Each row has a name. Each piece below is followed by the name of the row it came from, unless a question asks for something else. Each question is about the rows just above it.

suf: [163 148 124 124 130 105 129 164 150 122 182 165  92 141 122  81 178 159
 113 125 146 139  79  87 184 144  94 128  15 189  38 139 129 171 141 117
 113 148  77 121 102 121 142 117 170 188 134  89 159 138 126 128 157 139
 145 121 135 134 178 107 122 162 125 132]
nevu: [124  99 133 139 132 141 139 127 117 114 128 157 198 156 172 120 122 136
 128 117 182  49  98  94 153 139 150  92 150 112  94 147 129 145 156 164
 113 148 127 134 102 132 108 134  71 188 117 167 162 189 124 121 157 135
 125 128 122 134 178 135 119 143 157 178]
Guf: [161 148 138 126 130 120 114 117 123  99 133 139 132 141 139 127 117 114
 128 125 146 115 128 112 133 129 150 127 145 112 119 136 137 136 148 155
 113 151 145 121 128 125 130 134 143 115 117 131 110 158 135 147 157 126
 132 121 135 134  73 137 124 143 125 143]
sava: [161 148 129 124 130 118 129 172 167 114 170 169  98 121  98  81 195 152
 106 136 146 133  79  94 184  87 128  15 144 189  19 139 121 185 148 126
 113 148  86 121 102 125 133 139 161 220 138  79 159 167 129 130 156 140
 155 119 140 134 178 111 119 154 121 129]
Which row holds [162 167] read backwards? : nevu
Which row holds this, read backwards? [113 126] : sava
Which row holds this, read backwards? [145 129 147] : nevu
[132 139 133  99 123 117] is which row, read backwards? : Guf
Which row holds [122 120 172 156 198 157] read backwards? : nevu
Which row holds this, read backwards? [144  15 128  87 184  94] : sava
[128 114 117 127 139 141 132 139 133  99 123] is which row, read backwards? : Guf

sela: [145 149 152 151  52 152 117 178 113 145  80 137 137  58]
pobi: [145 149 152 151  52 117 113 152  66 145  80 137 137  58]
ribor: [152 178 147 151  52 117 113 152 189 145  80 137 137  58]
nev: [145 149 152 151  52 117 113 152 178 145  14  75 185  92]
zelis: [ 51 135 168 162  60 138  60  32 119 165 111 140 150 152]
Which row holds [145 113 178] read backwards? : sela
Which row holds [178 152 113 117] read backwards? : nev
asked: [145 149 152 151  52 117 113 152 178 145  14  75 185  92] : nev
[145 189 152 113 117  52 151 147 178 152] is which row, read backwards? : ribor
Which row holds this, read backwards? [ 32  60 138  60 162 168 135] : zelis
asked: [145 149 152 151  52 152 117 178 113 145  80 137 137  58] : sela

tifo: [125 129 125 182]
Romel: [110 164 195  99]
gelo: [120  51 132 147]
lolov: [104  88  51 146]
karom: [ 76 195  51 132]
sivab: [141 116 219 159]
remo: [ 76 123  51 132]
Ser: [ 78 106 139 157]
Dami: [141 116 115 171]
Which row holds [ 76 195  51 132]? : karom
[120  51 132 147] is in which row? : gelo
Which row holds [146  51  88] read backwards? : lolov
[123  76] is which row, read backwards? : remo
Which row holds this, read backwards? [132  51 123] : remo
asked: [ 76 123  51 132] : remo
Which row holds [195 164 110] read backwards? : Romel

kaz: [ 74 114  68  93  90  95 158 100 159]
Dofil: [144 126 138 217 151  95 116 160  82]
Deba: [130 117 153  57  79  95 142  64 131]
sifog: [ 98 126 128 134 142  95  97 207 189]
tis: [ 80 117  68  90  91  95 163  88 150]
befim: [182 167 123  75 169  95 146  79 109]
fubop: [162 166 114  50 167  95 141  97 148]
gufel: [101 144  92  73 150  95 124 162 200]
nogur: [114 132 133 147 157  95  93 213 177]
Which row holds this, read backwards? [217 138 126 144] : Dofil
Which row holds this, read backwards? [117 130] : Deba

